Each row below is a small network's average activation on inputs in which a field has the value named, seen along a few directions.
Values that are neighbours, or in one group, have similar rows; names and order tell nothing.
(in the rows, 500 means zero)
Strong random noise was added to every row along 15 fixed directions; ignore it. To show where, here is one row again and again, with new noise each time:
[507 428 462 531 578 567 626 584 470 404 484 571 297 413 426 484 459 604
 553 406 482 644 722 429 485 367]
[656 559 515 597 530 631 414 513 374 598 560 430 400 586 466 331 625 629
 398 239 612 469 544 579 438 334]
[415 505 509 467 352 493 580 497 474 492 724 553 451 556 460 636 471 551
 653 556 527 300 424 335 369 457]
[557 455 334 451 376 548 500 496 521 400 380 656 537 647 534 444 589 570
 474 621 460 341 541 402 750 398]
[605 437 428 530 622 343 768 562 519 247 473 328 411 448 642 435 521 401
 356 377 675 553 593 626 639 414]
[559 596 468 578 501 558 898 450 355 459 565 615 503 504 477 525 417 430
 633 561 609 662 637 589 607 695]
[499 537 397 644 583 315 382 574 437 496 544 417 535 357 474 542 583 462
 658 508 537 520 413 544 345 580]
[442 634 613 600 453 453 519 343 540 536 628 429 545 527 651 383 566 326
 546 527 392 620 432 483 588 669]
[499 521 592 566 459 561 737 477 401 541 405 564 396 609 597 618 296 435
 521 462 471 542 628 615 617 717]
[518 541 509 515 509 606 512 533 469 463 578 410 488 464 485 425 475 542
 465 480 414 578 471 419 501 399]
[543 665 470 363 455 403 483 350 424 601 566 623 484 669 542 441 642 496
 495 458 588 322 368 655 420 675]
[353 506 380 407 538 498 472 628 470 555 513 538 432 345 590 446 474 607
 427 439 409 415 580 437 423 593]
[458 492 439 450 555 419 519 447 613 554 233 545 543 485 498 452 476 419
 511 468 487 586 541 557 524 668]
[434 445 499 395 519 429 304 562 609 460 615 512 383 438 626 618 435 693
 475 549 609 295 551 531 499 390]
[634 474 332 463 530 495 618 579 311 512 286 591 542 602 350 541 584 529
 407 453 608 425 477 657 408 483]
[610 387 337 543 442 406 429 653 447 507 318 527 441 449 427 475 455 554
 550 338 561 297 581 593 551 385]
[562 505 569 543 581 671 607 477 491 545 498 494 509 576 463 612 420 623
 450 517 753 589 616 602 487 459]


Values of BOR:
fuf: [486 613 750 580 486 611 402 347 533 556 742 347 617 583 638 527 479 434
 409 652 485 533 375 508 587 545]
kules: [563 483 494 632 418 617 630 622 233 655 373 558 534 520 370 547 417 486
 494 383 436 497 553 597 452 604]
non: [522 492 661 435 508 617 282 502 508 631 377 533 558 526 527 582 352 576
 350 551 458 528 509 681 586 514]
tavat: [373 377 470 599 418 532 474 682 323 531 579 590 512 378 517 596 514 482
 482 574 289 441 568 400 490 468]
nif: [676 431 426 532 498 452 285 442 639 401 326 523 519 603 448 389 630 505
 587 453 584 480 509 480 668 370]
lirov: [612 504 694 545 477 444 569 277 476 587 585 738 301 707 218 583 602 481
 818 387 673 546 586 565 283 503]
bisu: [514 552 402 269 486 474 232 507 483 588 574 719 552 366 475 440 495 624
 499 648 471 329 472 652 569 544]
bup: [486 540 612 589 546 631 587 511 553 440 779 328 504 416 521 433 466 492
 503 476 557 634 530 334 512 431]
bal: [493 485 437 397 451 587 575 583 507 542 430 558 454 301 452 317 299 543
 496 386 386 535 661 513 632 473]
sakal: [361 331 566 460 448 459 423 468 822 659 395 543 473 319 435 536 290 530
 699 364 648 455 705 408 470 478]
The values of BOR form a 2 by 5 grid.
Question: Which values are neighbours of bisu? Give them in the order they are listed.
Answer: fuf, tavat, bup
Question: Which values are neighbours of bal? Give them in the order they are listed.
Answer: kules, sakal
Each value of BOR is a pair of two hidden parts, and every pair occurs once (2 first parts, 5 second parts).
Question: bup and non share the first part; bup and bisu share the second. Which value has the first part of bisu and the second part of non?
Answer: sakal
Question: fuf and bal share the first part; fuf and lirov share the second. Which value has the first part of lirov and the second part of bal?
Answer: kules
